These are the activations of a small neural network, seen along a few directions. Each row is one input.
In each table, some parts of the input vary, and every possible input appears once, in random order.
Descriptions start from the smaller parts, as in this example, which fits no table here: one of 8 places around a ring, together with either a single point or (one of 2 separate values, together with one of 4 places along a line) or one of 11 places around a ring.
Shared parts are said once, and a part with two or three values counts as separate values.
In the rows, 128 means zero.

Other details of the inputs vary at random and push rows far along two fixed directions, the same in every table; ignore that.

Rows:
r1: [127 112 128 151 147 143 136 162 114 121 154 135]
r2: [ 96  36 158 124 156  55 189 242  27 123 132 152]
r3: [117 161 109 109 103 135 108 110 179 126 135 126]
r4: [151  97 133 144 155 142 155 138 117 134 140 119]
r5: [154 143 113 147 133 155 113  72 158 101 144 103]
r6: [117 141 157  91  87 101 131 133 162 190  69 141]
r7: [148 124  99 117 153 159 143 104 152 116 142  91]
r8: [125 133 124 132 134 142 121 134 129 118 141 136]
r9: [135 160 135  95  97 124 108  84 163 162  92 145]
r10: [117 169 131 105  98 130 100 108 147 143 110 163]
r11: [106 116 173 155 117  98 136 207 106 156 101 147]
r12: [133 137  83 128 153 169 125 112 146  86 182 106]
r13: [165  82 102 150 200 164 173 151 104 107 169  80]
r14: [100 144 177 137  86  95 107 182 127 167  75 160]
r15: [158 144 103 122 139 160 111  56 157 105 144 117]
r16: [112 165 147 126  91 122  89 116 146 140 106 164]
r17: [116  79 135 144 159  84 176 160  31  86 166  89]
r18: [126 142 184 126  86  94 119 144 138 177  54 138]
r19: [159 111 116 153 156 156 140 111 132 108 149  99]
r20: [ 97 141  93 114 102  96  99  63  89 124 123 170]
r21: [128 153  87 118 137 163 110 102 163  99 161 107]
Description of these inputs: either one of 3 separate values or (one of 2 separate values, together with one of 9 places along a line).
- Which other rows does r1 become when the place on the line of 9 takes its other values? List them by row number. => r3, r8, r10, r11, r12, r14, r16, r21
- Which other rows does r10 become when the choice among 2 separate values takes its other values? List them by row number. => r13

Rows:
r22: [140  97 141 135 124 106 149 133  98 127 115 130]
r23: [152 139 108 125 134 171 109 148 158 127 138 138]
r24: [136 140 106 153 134 151 105  92 122  75 175 123]
r25: [132 133  93  90 126 128 114  60 141  99 157 129]
r26: [147 110 183 120 131 130 138 170 141 173  97 157]
r27: [107 150 132 118 115 114 109 122 115 127 124 159]
r28: [164 108 145 157 173 146 157 165 130 116 149  81]
r29: [135 100 116 143 150 142 150 170 155 127 125 104]
r30: [139 140  86 111 124 141  96  24 149  78 157 124]
r31: [140 109 145 122 107 100 139 116 114 133 111 136]
r32: [148 108 123 134 139 142 134 173 154 150 123 140]
r33: [128 152 122 119 100 154 128  92 177 159 101 137]
r34: [134 117 137 137 123 108 135 127  97 133 107 145]
r35: [103 126 136 105 124 115 129 137 101 150 111 154]
r36: [118 141 146 119 111  84 141 140 116 173 120 136]
r37: [132 147 157 112  91 138 127 156 143 211  72 173]
r38: [140 150 120 126 120 128 112 123 178 140 106 127]
r39: [152 119 178 121 140 133 134 141 162 154 113 141]
r40: [128 141 151 134 106 119 150 160 134 185  72 128]
r41: [150 122 152 138 149 148 142 130 151 130 126 112]
r42: [131 134 100 131 138 143 106  71 119  90 146 131]
r43: [152 164  83 129 128 166 115  78 158 109 144  84]
r44: [112 122 155 131 115  91 131 163  90 155  90 162]
r45: [111 114 131 146 140 121 143 166 113 109 153 126]
r46: [112 172 120  84  78 103  85  49 146 139  85 168]
r47: [112 170 101 108 114 130  85  62 132 110 123 153]
r48: [156 146 146 122 134 146 123 116 143 114 139  93]
r49: [104 140 104 118 123 137 108 119 144  95 162 132]
r50: [162 114  74 150 182 182 129 107 179  88 183  94]
r51: [124 100 143 151 146  97 167 174  92 158 142 113]
r52: [143 122  81 133 157 181 141 101 134  97 164  54]
r53: [142 111 122 151 152 142 173 171 117 138 122  78]
r54: [102 163 108  94 106 125  91  84 132 129 116 163]
r55: [121 163 120 140  97 137  86  65 157  86 155 134]
r56: [132 103 110 140 152 120 137 117 103 107 139 124]
r57: [119 107 119 155 153 132 139 163  90  95 155 118]
r58: [107  78 145 162 147 110 160 209 101 123 145 115]
r59: [140 128 110 136 140 144 129 156 135 112 134  78]
r60: [119 139  76 125 141 159 109  87 159  66 201 105]
r61: [119 139 147 141 103 121 111 132 115 122 130 139]
r62: [163 140 102 132 170 196 123  53 187  75 177  92]
r63: [122 111 103 143 155 142 137 149 112  85 179 112]
r64: [103 113 130 120 126 125 138 168 109 122 144 133]
r65: [127 138 146 131 104 123 147 145 149 187  74 138]
r66: [129 136 156 136 104  92 135 134 107 164 122 132]
r67: [147 106 131 142 138 111 145 130  92 125 124 131]
r68: [125 138 109 114 133 123 116  90 118 111 123 139]
r69: [141  91 118 191 160 156 115 147 119 154 132  84]
r70: [138 113 115 101 124 114 138 103 124 114 140 130]
r71: [131 118 138 141 132 115 130 133  94 126 116 141]
r72: [ 96 155 139 129  91 116  97 111 145 115 123 145]
r73: [146 101 121 162 170 130 160 201 130 122 131  81]
r74: [147 147 185 105 110 141 109 145 146 169  92 168]
r75: [107 157 137 115 103 117 101 115 126 125 127 156]
r76: [112  96 158 148 128 102 157 210  87 143 122 137]
r77: [126  89 117 106 146 119 163 139 105 119 149 107]
r78: [106 135 159 113 108  93 128 143  95 163  85 168]
r79: [111 154 110  85 107 125 106  73 135 123 125 148]
r80: [137  86 127 125 144 107 160 133 104 121 132 116]
r81: [149 104 108 149 152 176 160 153 142 147 143 123]
r82: [105 160 158 123  66 101  90 109 154 136 103 157]
r83: [140 105 137 144 135 142 165 171 143 173 109 136]
r84: [ 99 167 126 109  88 117  90  93 165 114 133 147]
r85: [118 136 142 109 111 119 117 156 143 151  87 112]
r86: [113  94 120 136 171 128 154 192  76 116 162 122]
r87: [127 171 166  87  95 141  92  76 161 135 105 123]
r88: [100 112 148 103 118  90 142 167  91 173  81 165]
r89: [113 143 146  87  91  81 113  95 129 149  91 161]
r90: [144 109 173 144 150 123 159 182 121 139 107 102]
r91: [121 172 132 131 103 121  88  69 124 121 112 156]
r92: [156 155  67 140 153 174 111  69 180  72 166  76]
r93: [128  94 119 139 150 118 145 133  93 116 128 120]
r94: [121 109 127 151 147 124 138 155  92 114 147 130]
r95: [124 116 113 123 149 116 155 147 111 136 168 104]
r96: [100 185 176 109  56  84  82  98 128 172  58 193]
r97: [116  93 100 136 175 141 151 175  93  91 184 109]
- What is each input in this table made of? => either a single point or (one of 3 separate values, together with one of 9 places along a line) or (one of 4 places along a line, together with either a single point or one of 11 places along a line)
- Which other rows does r32 become when the place on the line of 9 takes its other values? List them by row number. => r23, r29, r38, r50, r59, r73, r85, r92
- Start at r82 and move only the place on the line of 11, one step at a time. The first step leads to r55. Which rows follow, in order? => r61, r24, r96, r91, r71, r34, r67, r22, r31
- Which other rows does r38 become when the choice among 3 separate values takes its other values? List them by row number. => r41, r65
- Which other rows does r39 become when the choice among 3 separate values takes its other values? List them by row number. => r50, r83
